A small network was shown many inputs. Here are its activations along a few directions, one row for each input.
In each table, some parts of the input vary, and every possible input appears once, in random order.
Descriptions start from the smaller parts, as in this example, which fits no table here: values(3) and (point or line(11) or (line(4) and ring(8))).
Shared parts are said once, and a part with two or three values counts as separate values.

Other details of the inputs vary at random and push rows far along two fixed directions, the same in every table; ignore that.

A family of inputs:
R1: [ 24   8   9   7 -21   7   6   5  -3  15  -7 -14]
R2: [-24 -15  -5 -12  13  -7  -7  -9   1 -33   6  23]
R3: [ 12  23 -15  97  47 -15   4  22 -47  -3 -47  -9]
R4: [  6  -2   8 -21 -18   4   4   1  15  11   4  -1]
R5: [  8  -2   4 -21 -25  10  -3  -4  14  10  10  -3]
R6: [ 10   9  -4  27  12  -7   5  12  -7  14 -17 -15]
R7: [ -3   2   3 -27 -21   7  -4  -6  13  21   8  -1]
R8: [  6  -6   7  -3  -9   8  -4  -2  -2 -10   5   1]
R9: [ 11  22  -2  -1   2   4  12  12   3  26  -2 -17]
R10: [ -4   0 -13  33  28  -4  -3   1 -21 -20 -12  12]
R11: [  5  -6  14  -3  -5   0   3  -1  -1 -11   2   2]
R12: [ 19  21   6  22   7   5   8  20 -14   1 -16  -8]
R13: [ 17  22  -1  23   9   1   8  19  -8   5 -15  -4]
R14: [  2  -7   0 -27 -19   2  -8  -6  16  18  18 -15]
R15: [ 17  11   3  30   2  -4  11   8  -8   6 -17  -5]
R16: [-21 -24  -2 -10  21 -10 -12 -11   1 -30  20   9]
R17: [ 13  14  -3   7 -13  -1  11   4   8  20 -17  -9]
R18: [-21 -18  -6 -13  19  -9  -4  -6   0 -30  13  20]
R19: [-30 -20  -1 -11  18  -7 -16  -6  -2 -26  14  13]
R20: [-5 -8  1 -9  3 -7 -4 -4  6  0  8 -6]
R21: [ 14   7  -4   6 -11   4  -3   3   5  27  -4 -22]
R22: [  2  -2  19 -24 -25  10  -1  -1   9  11   5  -1]
R23: [  0   1  12 -23 -23   7  -2  -1  13  15   4   2]
R24: [  2  14  -2 -24 -11   5   1   2  16   8   5  -3]
R25: [  3   0  10 -24 -20   5   1   1  12  14   2   1]
R26: [  9  22 -10  31  26  -5   8  16 -16  -2 -16  -3]
R27: [ 0 -5 -7 -8 -4 -2 -1 -5  1 -1  9  1]
R28: [ 10   9   0   0  -7   1  14   7   6  30  -6 -15]
R29: [ 10  13   0   0 -11   1   8   6   1  28 -12  -8]
R30: [-3  1 -6 -5 -6  5 -6 -9  6 -4 -2  6]
R31: [ 0 -3 14 -4 -7  7 -4 -1 -4 -6  0  6]
R32: [  8   9   2  -1  -9  -1   1   8   3  29 -10 -18]
R33: [ 10  -6  17 -23 -22   6   3  -5  11   7   9  -6]
R34: [ 16  13  -2  10 -14  -2  10  -3   6  20 -13 -12]
R35: [-22 -22  -4 -10  22  -7  -2 -11  -2 -28  22  13]
R36: [-13 -15  -1  -3  13   3 -12  -7  -4 -32   8  21]
R37: [-2 -1 -9 -4 -9  2 -4 -9  6 -7  2  3]
R38: [ 22  10   2   9 -19   4   6   5   1  19  -7 -12]
R39: [  7  10   1  -3  -9   2  10   6   2  31  -8 -13]
R40: [ -1  -5  -2 -29 -20  10   0  -7  17  21  19 -10]
R41: [-6 -5 -4 -9  2  7 -3 -5  2  5  8  0]
R42: [-10 -16   7  -3  11   6 -12  -6  -9 -35   8  18]
R43: [-3 -3 -1 -7  1 -6  3 -5  3 -1  6  2]
R44: [ -5   2   4 -27 -20   4  -1  -4  13  21   7  -1]
R45: [ 19  10   3  30   3  -3  10   7  -9   7 -16  -6]
R46: [-13  -1  -9  33  31  -6   0   3 -23 -17  -8   9]
R47: [ -5  -7  -3 -10   1   4 -13  -5   5   3   6  -5]
R48: [  7  17   0   7 -18   2   5   2   6  24 -17  -6]
R49: [-10   4 -10  33  21  -7  -3  -1 -16 -23 -16  15]
R50: [-18 -18 -11  -7   9  -7  -9 -14   0 -38  14  18]
R51: [  3  -3   3 -25 -17   1   3  -9  15  16  11  -6]
R52: [  2   2   2 -20 -20  -1   4 -10  18   9   4  -4]
R53: [ 14  12 -12  30   3   0   5   5 -11  11 -14  -8]
R54: [-19 -15   3  -5  12  -1 -11  -6  -5 -31   9  24]
R55: [-23 -20  -3 -11  22  -9  -1 -10  -1 -28  21  14]
R56: [  3   4 -16  58  36 -11   8   9 -30 -15 -14  -1]
R57: [-30 -18  -3 -11  19  -4  -7  -6  -4 -24  15  18]
R58: [ 19   8  13   3 -16   6  11  10   1  17 -12 -11]
R59: [-15 -18  10 -10  11  -1  -5  -1  -9 -34   6  20]
R60: [-19  -8  -6 -12  30  -7 -13   3  -1 -31  17   9]
Description of these inputs: line(6) and (point or ring(9)).
The inputs of R8 and R21 match in every part but the line(6) part. If R42 is changed in the same way as R8 into R21, which row does it become?
Answer: R47
The inputs of R59 and R2 match in every part but the line(6) part. If R33 is changed in the same way as R59 into R2, which row does it become?
Answer: R34
Which other rows does R57 become when the line(6) part takes its other values? List them by row number.
Answer: R19, R22, R23, R44, R48
List by row number the other rows that have the line(6) part in common with R57.
Answer: R9, R28, R35, R39, R40, R41, R46, R55, R56

A family of inputs:
R61: [ 15  42   2  -1  -9   1  17  18   7  67 -27 -27]
R62: [-39 -47 -26 -41 -26  -5 -26 -55  28 -16  34  15]
R63: [  0  -1 -10  19  43  -5  12   8 -17 -28   9  10]
R64: [-27 -20 -40  41  37 -21 -11 -21 -15  -5   7  -6]
R65: [ 46  32   5  17 -38  16  26   5   7  40 -23 -16]
R66: [-47 -25  10 -74   3   3 -12  -9  26  -9  36  18]
R67: [ -8 -12   9  25  37  -1  -8   9 -30 -27   9  -6]
R68: [ -2  12  -2 -36 -35   7  -7 -10  28   9   6   7]
R69: [ -6  -8  13 -46 -18  12 -10   8  15  31  23 -11]
R70: [ 27  12  11  78  14   3   1  11 -43 -11 -37  -7]
R71: [ 21  40   5  10 -33   7  14   7   5  52 -42  -8]
R72: [-28 -23 -22   5  36  -9 -15 -14  -9 -87  12  42]
R73: [  4   6 -10 -51 -13   6   0   1  29  17  24 -18]
R74: [  9 -20  16  33  17  -6  -6  -1 -17 -43  -9  13]
R75: [ 25   9  19 -51 -45   5  21   8  27  51  19 -32]
R76: [ 46  24  16  17 -44   3  25  10   1  38 -25 -19]
R77: [-17 -42  23 -65   0   0 -13  -9  23 -24  49   0]
R78: [ 20  13  -1  74  13   2  -1  20 -40  -3 -44   7]
R79: [-22  -3   1  28  17  -1  -2   2 -17 -29 -22  30]
R80: [-16  11 -20  19  44 -16  -3  11  -9 -23   0   8]
The inputs of R72 and R73 match in every part but one. If R79 is changed in the same way as R72 into R73, which row does it become?
Answer: R66
Describe the family of inputs behind these rows.
Answer: values(2) and (point or ring(9))
Which other rows does R70 become when the values(2) part takes its other values? List them by row number.
Answer: R67
